Here are a small network's activations along a few directions, averaged over the inputs that share one value of a field.
Related values have similar rows: they may be neighbours, one step apart, or belong to one group.
In the rows, 500 means zero.
Random noise pushes rows far along 6 fixed directions. That doesn't count. These rows show it; they differ only by the noise:
[589 453 453 407 468 522 580 513 496 556 554 489 517 503 517 524 478 542
 467 482 504]
[319 710 486 811 438 533 315 418 640 579 458 334 569 544 620 547 562 416
 598 446 484]
[438 406 402 443 270 557 560 475 701 386 509 513 623 493 521 586 603 665
 532 571 498]
[463 577 568 562 616 513 379 529 490 537 477 557 590 507 455 476 556 423
 477 437 531]
[458 538 505 489 546 536 365 521 640 487 486 557 658 461 473 533 618 494
 509 516 518]
[460 494 512 516 382 499 528 322 504 577 449 387 432 483 629 441 342 459
 495 583 372]
[549 486 284 521 382 486 552 331 530 655 651 383 492 541 652 402 355 380
 490 545 330]
[322 463 545 574 373 539 470 497 590 331 426 618 640 531 428 507 635 585
 505 502 538]


Field E:
e9: [549 624 488 474 401 552 426 488 703 624 490 291 476 454 660 691 570 570
 588 504 491]
e13: [372 480 707 373 598 483 402 639 467 259 393 805 591 558 382 514 691 592
 429 439 544]
e12: [698 477 525 604 415 455 820 490 279 587 450 192  85 493 575 590 256 585
 600 498 567]
e6: [565 343 450 370 382 490 663 473 543 403 479 483 463 391 440 503 442 610
 483 672 495]
e2: [528 478 525 406 555 567 464 588 556 433 458 554 521 477 394 586 580 611
 539 565 607]
e7: [194 475 650 839 380 440 570 347 173 438 399 576 358 672 478 227 334 365
 429 379 442]
e10: [621 513 389 533 432 529 619 655 626 486 571 318 496 398 499 660 570 664
 580 502 632]
e5: [463 621 501 579 631 461 372 531 446 530 556 579 582 586 500 460 557 359
 473 355 503]
e4: [468 577 349 512 493 470 381 403 607 598 605 427 515 550 710 480 480 387
 524 513 307]
e8: [360 657 716 704 572 462 388 453 421 549 325 329 368 430 481 499 420 429
 558 484 563]
e1: [652 616 250 505 704 486 355 545 556 705 759 459 627 514 520 476 530 293
 537 418 480]
e11: [498 698 427 574 548 500 314 419 620 701 511 291 428 535 751 639 498 395
 595 467 409]
e3: [447 442 514 690 362 511 659 516 473 342 402 426 365 500 464 518 468 633
 575 578 574]
The values of E form a line.
Question: Going along E from e13 by way of its neighbour e4, in what order are e7, e5, e1, e3 met?
Answer: e5, e7, e1, e3
Question: Name the neighbours of e6, in listed order.
Answer: e10, e8
Question: What is the length, in steps, of the shortest route from e9 to e11?
Answer: 2

Field N:
n8: [448 468 431 519 391 455 515 479 729 294 422 437 508 400 585 610 554 619
 613 657 461]
n3: [696 411 435 390 341 559 746 456 482 624 547 279 321 407 555 558 341 617
 509 629 499]
n1: [128 415 462 677 184 426 539 272 509 258 461 601 533 644 600 346 465 488
 502 514 322]
n10: [750 469 703 221 704 560 507 579 498 620 363 512 458 314 382 590 443 597
 494 603 655]
n2: [455 553 464 667 477 499 443 501 523 577 555 494 608 552 401 451 583 415
 514 375 576]
n5: [488 681 382 654 489 547 374 565 775 474 497 297 551 425 555 728 653 575
 703 582 570]
n9: [231 595 745 599 529 460 309 410 480 360 311 587 509 482 559 437 521 421
 496 498 409]
n13: [369 443 522 434 487 507 351 312 560 537 468 565 563 459 514 316 404 393
 464 646 359]
n6: [452 465 402 468 488 438 402 338 721 373 465 505 554 358 541 405 472 420
 551 831 263]
n11: [625 437 402 351 481 550 657 707 439 480 633 566 563 601 447 661 621 665
 449 328 633]
n7: [735 352 612 230 600 497 667 477 231 649 478 528 379 462 432 399 264 455
 344 487 494]
n12: [744 424 532 177 618 445 606 454 382 702 505 446 302 425 659 500 276 472
 391 558 377]
n4: [392 777 707 807 581 545 332 484 343 741 388 265 295 601 670 523 415 386
 535 306 539]
The values of N form a line.
Question: Going along N from n8 by way of its neighbour n6, in what order are n1, n5, n12, n4 met?
Answer: n5, n4, n12, n1
Question: Name the neighbours of n2, in listed order.
Answer: n10, n7
Question: What is the length, in steps, of the shortest route from n13 to n9?
Answer: 5
